Each row below holds a small network's activations on one input, seen along a few directions.
Each table varies a few parts of the input and shows all the possible inputs, shuffled.
A made-up example of a description, with smaller parts first: one of 4 places along a line, together with either a single point or one of 11 places along a line or (one of 3 separate values, together with one of 5 places around a ring).
Shared parts are said once, and a part with two or three values counts as separate values.

A family of inputs:
row 1: [  6   9 -37   9 -25   0  13 -19  23  -5   1   1  -2]
row 2: [ 8 10 20  2 22 -7  3 18 -2 15 -1 -7  5]
row 3: [ -2   5  -6 -24 -10   4  -2  21   6  -1 -11 -21  15]
row 4: [ -2 -13  -1  18   0   1  -1  20  -3  -1  10  24 -19]
row 5: [-22 -23  -3   8  -5  14  -6   8   0 -14   0   6   5]
row 6: [ -6  13  -9  -4 -16 -26 -11 -45  15 -13  -6   9 -22]
row 7: [ 24  16   4  -1  -3  -8 -12  27  -5   7  -9  -4  -8]
row 8: [-18  -8  -4  17  12  -6  -3  17  -6  -5   8  12 -16]
row 9: [-15 -11 -20 -17 -10   9 -12  20   7 -11  -2 -16  -1]
row 10: [ -4  -3 -29  19 -17  10  27 -26  11  -5  14  13  -1]
row 11: [ -7   5 -14   6   3 -19 -14  25   7  -5  -9   6 -13]
row 12: [ 24  19  -6   3  -5  12  30 -24   8  12   5  -9  17]
row 13: [-5 -4 15 13 30  4  4 13 -7  7  9  6 -4]
row 14: [-10 -13 -14  -4 -13   2 -18  15   6 -11 -16  -7   3]
row 15: [  9   0  20 -10  14  -1  -8   3 -11  14  -2  -5  13]
row 16: [-14 -17   5 -10  14  25  10  10  -8  -5  13  -6  16]
row 17: [-12 -19  15   6   5  19   7   4 -12  -4   4  -3  16]
row 18: [ -2   2  11 -20   4  15  11  15  -4   3   1 -17  24]
row 19: [ 11  16   1  -3   8 -16  -9  24  -5   8 -14 -14  -6]
row 20: [ -9  -4 -10  -5  -6  -9 -23   9   1  -2  -9   6 -10]
row 21: [  7   3 -12  16  -1  16  34 -28   7   3  17  11  16]
row 22: [-20 -21   1   6   2   1  -9   1  -3   2   8  14 -11]
row 23: [ -4   4  19   4   6 -10  12 -55  -4  -4  12  12 -10]
row 24: [ 15  21   3 -14 -10 -30  -7 -43   3  -4 -13  -6 -10]
row 25: [-12   1  -2   6  -2 -13  -7 -51   1 -19  10  16 -21]
row 26: [ 14  21  21 -10   5 -16   2 -49  -4  -1   1  -5  -2]
row 27: [  4   5  -9   9 -11  -7 -12  27   6   0  -5  14 -20]
row 28: [  9  -4  15  15  14   8   8  17 -19   5  11  19  -4]
row 29: [  6  -3   3 -12 -10   4 -10  14   1   4 -20 -26   8]
row 30: [24 10 22  3 11  3  2 21 -8 15  1  2  0]
row 31: [  7   4   3 -13  -3 -15 -19  10   1  10 -11  -8   5]
row 32: [-25 -23 -13  -6  -1  19   3  13  -4 -13  10  -3  -1]
row 33: [ 24  24 -27  -1 -21  -6  20 -17  15   3  -8  -4  17]
row 34: [-11 -14  19   4  14   7   2  -2 -12  11  10   9   2]
row 35: [  6  -7  19  -8   7  14  -1   8  -2   7  -9 -20  20]
What is each input in this table made of?
Answer: one of 5 places around a ring, together with either one of 2 separate values or one of 5 places along a line
The inputs of row 11 and row 2 match in every part but the place on the ring of 5. If row 27 is changed in the same way as row 11 into row 2, which row does it become?
Answer: row 30
A walk changes only the place on the line of 5. It starts at row 3 and steps to row 29. List the rest of the walk in order.
Answer: row 31, row 19, row 7
Change only the choice among 2 separate values in row 10. List by row number the other rows that result.
Answer: row 25
Which other rows agree with row 21 in the place on the ring of 5? List them by row number.
Answer: row 13, row 16, row 17, row 23, row 28, row 34

A family of inputs:
row 36: [ -5  -1 -17  15 -13  -5   2 -11  11 -13   9  12  -8]
row 37: [-11  -8  -7   3   0  11  14 -18   1  -1  13  -2  -1]
row 38: [ 10   4  -2 -10 -18  -8 -10   1   8   3 -13  -5   1]
row 39: [ 19  19   3  -8   2   7  17   1   1   3  -3 -12  10]
row 40: [ -8  -4   8   3   7  -7   2 -17  -1  -3  14  11 -14]
row 41: [ -9   1 -11 -11  -8  -9 -10  -7   4  -7 -10   0   0]
row 42: [ 22  20  13  -7   9 -12   1  -1  -8  11  -3   1   3]
row 43: [ 9 11 20 -2  0 -8 -9 -5 -7  6 -9 -5 -4]
row 44: [ -7  -4   1  -4   1   5   7 -12   0  -4  -2 -14  11]
row 45: [ 18  19 -11  -8  -6 -10  -1   6   7   2  -9 -12  -1]
row 46: [ -7 -18  13   6  19   4 -10  41  -7  10   1   2  -3]
row 47: [ -7   1  10  -3  11 -11  -5 -13   0   5  -5   4   1]
row 48: [-14 -11  -6  -2   1   9 -12  47   0  -7  -3  -5  -8]
row 49: [ -2   0   2  20   3  -9   3 -17  -6   0   9  24  -7]
row 50: [-11 -17   3   2  12  24   0  40  -9   3   2  -7  10]
row 51: [ 13   2   9  -8  -7  10   3  -5  -1   4  -7 -11  14]
row 52: [ -9  -8 -18  -2  -7  -4  -6 -12  10  -5   7   9 -10]
row 53: [  0  -7  -8  16  -4  10  14 -16  -3  -8   9  12   5]
What is each input in this table made of?
Answer: one of 3 separate values, together with either a single point or one of 5 places along a line
The inputs of row 53 and row 36 match in every part but the choice among 3 separate values. If row 51 is changed in the same way as row 53 into row 36, which row does it become?
Answer: row 38
Which other rows agree with row 43 in the choice among 3 separate values? List them by row number.
Answer: row 40, row 42, row 46, row 47, row 49

A family of inputs:
row 54: [  6 -11  43 -14  21  35  24  18 -23  14   1 -21  36]
row 55: [-22 -20  11   3  18   2 -16  30 -22   2  18  13 -12]
row 56: [ -6 -21   6  17  20   9   4  31 -10  -1   7   2  -2]
row 57: [-29 -28  11  11  12  -4 -29  24 -17   2  -3  15 -14]
row 58: [-17  -5   8  13  -1 -17 -11 -40   6 -11   3  27 -24]
row 59: [  1  -1  -7  21   4 -10  15 -39  -2  -7  10  14  -4]
row 60: [-13   3   3   7   5 -14   1 -37  -9 -10  19  25 -20]
row 61: [-12  10 -18 -18 -19 -13  -9 -32  27 -17 -14 -19  -8]
row 62: [ -3   5 -15  19 -12   5  24 -31  12 -17  19  15   9]
row 63: [ 23  18   6  -2  -2  -1 -19  43  -2  17 -18 -11  -2]
row 64: [-20 -15 -13 -25  -2   3 -20  35   9 -11 -23 -27   3]
row 65: [ 17  11  36 -10   5  19  31 -51  -3  10  13 -13  28]
row 66: [ 35  39  11 -13  10 -23   6 -26   8  18  -7  -8   4]
row 67: [ 23  17  20 -16  23  -9  -5  41  -7  25 -15 -18  14]
row 68: [ 17  16 -20  -9 -33 -20 -12 -24  19 -10 -14  -3 -11]
row 69: [-13 -15  -5  17   0  20  10  36  -2  -5  17   3  14]
row 70: [-22 -26 -22   9  -5  27   7  37   1   6  15   0   0]
row 71: [  5  -7 -16 -13 -21  -8 -22  41  -5   1 -22 -13  -1]
row 72: [ -6  -8 -34   7 -13  14  21 -33  14  -8  16  14  -4]
row 73: [ 36  37  -5  -4 -10 -14   0 -23   8   2 -22   4  -5]
What is each input in this table made of?
Answer: one of 2 separate values, together with either a single point or one of 4 places along a line or one of 5 places along a line
The inputs of row 71 and row 68 match in every part but the choice among 2 separate values. If row 55 is changed in the same way as row 71 into row 68, which row does it become?
Answer: row 60
Change only the place on the line of 4 in row 68. List by row number the other rows that result.
Answer: row 61, row 66, row 73
